Read these off the grid that follows. Indices start at 0.
1) The top-right entry?
2) The bottom entry of the column that holds the smallest entry?
3) The entry in row 1 and column 0?
4) The entry directly above -6.20?
5) The entry in the bottom-right corner?
6) The entry at row 0, column 0?
7) The entry in row 0 and column 1?
-0.20  -1.83  -0.96  -0.48  -0.59  +2.65  +0.51  -0.08  +0.77  +0.54
+5.30  +2.16  +4.36  -1.93  +0.22  +2.65  -3.83  +3.06  +2.75  -4.87
-2.16  +4.65  +3.98  -4.82  +3.73  -0.71  +1.30  -8.14  +1.76  -6.23
+4.91  +5.15  +5.49  -2.09  -3.02  -1.12  -6.20  -0.52  +4.17  -8.03
1) +0.54
2) -0.52
3) +5.30
4) +1.30
5) -8.03
6) -0.20
7) -1.83

13.86	-0.35	-4.89	14.57	7.30	-0.15	17.61	2.07	-2.44	13.89	0.27	-12.61	8.53	-5.74	1.96	-6.36
11.84	-0.53	-10.98	9.79	9.28	9.45	16.37	1.48	5.45	17.39	1.37	-19.43	-5.87	6.95	5.58	8.56
2.71	8.43	13.71	8.45	-2.57	9.61	8.78	4.89	4.25	11.84	10.62	11.36	1.53	4.04	2.01	2.80
11.39	5.07	12.69	9.85	0.96	10.57	6.59	10.84	0.28	10.28	6.48	14.75	7.25	11.73	-2.14	4.39
0.88	10.39	16.31	7.21	-1.76	10.06	8.57	8.46	2.28	10.26	10.91	11.04	-0.70	0.22	4.63	5.42
11.45	6.15	14.37	8.54	1.62	11.44	6.30	14.10	-1.58	8.75	5.88	15.70	6.32	9.55	-0.66	6.77
13.50	0.18	-10.72	10.57	8.40	5.06	17.17	0.91	1.00	15.93	1.60	-17.77	2.36	2.81	3.82	0.28
3.11	9.68	16.30	7.42	-0.90	10.37	7.51	10.11	1.26	9.52	9.90	11.88	0.44	1.09	4.32	6.35
13.93	0.57	-11.65	9.82	8.56	6.14	17.23	0.96	1.85	16.49	3.02	-19.55	0.99	5.14	4.06	1.83
13.21	0.45	-12.81	8.93	9.13	8.52	16.69	1.51	4.29	17.44	2.55	-20.91	-3.73	8.51	5.09	6.63
7.65	6.54	13.89	8.46	-0.15	10.56	7.48	9.08	0.44	10.64	7.68	13.58	4.66	7.85	0.01	4.32
15.51	1.53	-11.73	9.82	8.18	3.89	18.03	0.07	-0.83	16.14	3.05	-18.88	5.98	3.06	3.19	-2.92
Counting starts at 0.
The entry just left of the largest entry: 3.89
What is the entry just left of 0.99? -19.55
The entry in row 0 and column 2 -> -4.89
The entry directly below 9.85 is 7.21
What is the entry directly above -10.72? 14.37
The entry directly above the largest entry: 7.48
What is the bottom-right entry? -2.92
The entry at row 1, column 1 -> -0.53
What is the entry just left of 1.51? 16.69
What is the entry at row 0, column 1? -0.35
What is the top entry of the column that holds the largest entry? 17.61
What is the entry just right of the largest entry? 0.07
The entry in the top-right corner is -6.36
The entry directly below the smallest entry: 13.58
What is the entry at row 1, column 0? 11.84
What is the largest entry? 18.03
What is the entry directly above 2.80? 8.56
The bottom-left entry is 15.51
What is the entry directly below 17.17? 7.51
The entry directly above 6.30 -> 8.57
The minimum is -20.91
The entry directly below -1.58 -> 1.00
What is the entry at row 2, column 0? 2.71
What is the entry just left of 2.36? -17.77
The entry just right of 5.09 is 6.63
The entry at row 1, column 2: -10.98
What is the entry directly below 10.28? 10.26
What is the entry directly below 0.88? 11.45

a =
array([[-1.14, +3.45, +3.29, -1.79, -0.64],
       [+1.57, +0.84, -1.47, +2.25, +2.46],
       [-0.77, -0.80, -0.33, -1.03, -1.13],
       [+6.14, -2.05, +5.38, -0.64, -1.12],
       [-0.96, +1.21, -0.41, +2.77, -3.05],
       [+1.07, +1.64, +0.78, -2.26, -1.75],
       [+4.15, -1.55, +3.40, -0.78, -1.92],
       [-2.54, +2.21, -0.59, +2.02, -3.64],
       [+0.56, +2.60, -3.11, +4.34, +6.14],
       [-1.97, -2.94, -3.87, +3.09, +1.41]])
Rows and columns are numbered from 0.
The bottom entry of the column that holds the smallest entry -> -3.87
The entry in row 0 and column 2: +3.29
The top-right entry -> -0.64
Give the entry in row 0 and column 1.
Answer: +3.45
Give the entry directly below -0.33.
Answer: +5.38
The entry just left of +1.21 -> -0.96
The top-left entry -> -1.14
Give the entry just right of -1.55.
Answer: +3.40
The entry just right of the smallest entry -> +3.09
Give the entry in row 2 and column 2.
Answer: -0.33
The entry in row 2 and column 0 is -0.77
The entry just right of +3.40 is -0.78
The bottom-left entry -> -1.97
The entry directly below +3.40: -0.59
Give the entry directly below -1.79.
Answer: +2.25
Give the entry just left of +1.64.
Answer: +1.07
The entry directly above -3.64: -1.92
The entry directly below +5.38 -> -0.41
The entry just left of +0.78 -> +1.64
The entry in row 2 and column 1 is -0.80
The entry just left of -2.05: +6.14
Give the entry directly below -2.54.
Answer: +0.56
The entry in the bottom-right corner: +1.41
Give the entry directly above -2.54.
Answer: +4.15

Questions about the row below.
1) What is the first entry from the right?
2) What is the second entry?
3) What is the entry just left of the largest entry?
4) What is the 3rd entry?
5) What is the third entry from the right?
6) What is the 5th entry?
7) What is the entry just left of the smallest entry?
8) What is the minimum?
| -0.10 | -0.76 | +1.10 | +2.79 | +5.23 | +1.24 | +1.49 | +0.96 | -6.99 | +1.99 | -4.03 | +3.92 | +7.17 |
1) +7.17
2) -0.76
3) +3.92
4) +1.10
5) -4.03
6) +5.23
7) +0.96
8) -6.99

data =
[[6801 6088 6628 6760 7939 6598 6778]
 [6269 6220 5265 3131 6081 4988 3145]]
Counting starts at 0.
The entry in the bottom-left corner -> 6269
The entry just right of 6081 -> 4988
Which number is the entry at row 0, column 0? 6801
The entry in row 0 and column 1 -> 6088
Which number is the bottom-right entry? 3145
The entry in row 0 and column 2 -> 6628
The entry at row 1, column 2 -> 5265

M =
array([[ 113.8,  241.2, -276.7,   55.9,  170.1,  250.0,   79.3,  291.8,
        -177.6],
       [  53.6,  140.1,  189.7,   75.1,  194.5,   64.9,  150.5,  103.6,
         176.6],
       [  38.2,  139.7,  280.5,  216.4,  -11.1,  -54.6,   64.0,  136.4,
         208.2],
       [  60.2,   66.1,  234.0,  109.5,  199.3,  -53.1,  275.2,    5.6,
         184.6],
       [ 131.9,   -7.4,  146.7,   54.6,  107.5,   92.4,  221.3,  -47.9,
         139.1],
       [ -42.9,  167.9,   20.7,   73.3,   11.7,  -62.1,  245.7,  128.9,
         -65.6],
       [  94.2,  178.1,  -26.5,   65.2,   19.1,  166.7,  -68.8,  274.1,
          43.6],
       [  52.6,  158.9,  159.8,  142.3,  120.2,   38.8,   94.4,  199.0,
         122.7]])
The largest entry: 291.8
What is the entry just left of 38.8? 120.2
What is the entry just left of 291.8? 79.3
What is the entry just left of 184.6? 5.6
What is the entry just right of 120.2? 38.8
The entry just left of 274.1 is -68.8
The entry just right of the largest entry is -177.6
The 2nd largest entry is 280.5
The entry just right of 109.5: 199.3
What is the third largest entry? 275.2

W =
6129,6165,6645,6016,8395,7759
5393,5819,5539,3138,4079,5439
6175,6376,6230,6040,3573,6370
7180,5592,5776,6889,6295,5769
7675,5936,5449,6696,4774,5981
6126,5983,6827,6119,5505,8260
5874,7355,6378,6440,5984,6053
8453,5689,5037,7030,6946,5779
5921,4801,6584,7352,5925,5355
5280,4651,6967,7382,6257,5253
5683,8031,6505,6535,6787,5974
6109,6539,6227,5844,5098,6513
5359,9092,6689,6985,7286,5617
5814,6143,5935,4726,5978,5966
5682,7989,6519,6719,6142,5850
7684,5944,5436,6702,7607,5952
Read off the entry in the top-left corner.
Answer: 6129
The smallest entry in the last row -> 5436
The entry directly below 5355 is 5253
Read off the largest entry in the first column.
Answer: 8453
Read off the 2nd entry on the diagonal from the top-right corner.
Answer: 4079
Read off the entry in the bottom-right corner.
Answer: 5952
The entry just right of 5984: 6053
The entry directly below 6584: 6967
The entry directly below 7180: 7675
The entry directly below the smallest entry -> 6040
The 2nd entry from the end, reading row by row: 7607
The entry directly above 6719: 4726
Read off the entry directly above 8031.
Answer: 4651
Read off the top-right entry.
Answer: 7759
Read off the top entry of the column that holds the smallest entry.
Answer: 6016
Read off the entry just right of 6119.
Answer: 5505
Read off the entry just right of 5436.
Answer: 6702
The top entry of the column that holds the largest entry -> 6165
Read off the third entry on the main diagonal.
Answer: 6230
The second smallest entry: 3573
The smallest entry in the first column -> 5280
The entry in the bottom-left corner: 7684
Read off the entry just left of the largest entry.
Answer: 5359
Read off the entry just right of 6016.
Answer: 8395
Read off the entry just left of 5436.
Answer: 5944
The entry just left of 5779: 6946
Read off the entry just right of the largest entry.
Answer: 6689
Read off the largest entry in the last column.
Answer: 8260
The entry directly below the largest entry -> 6143
The entry just left of 6689 -> 9092
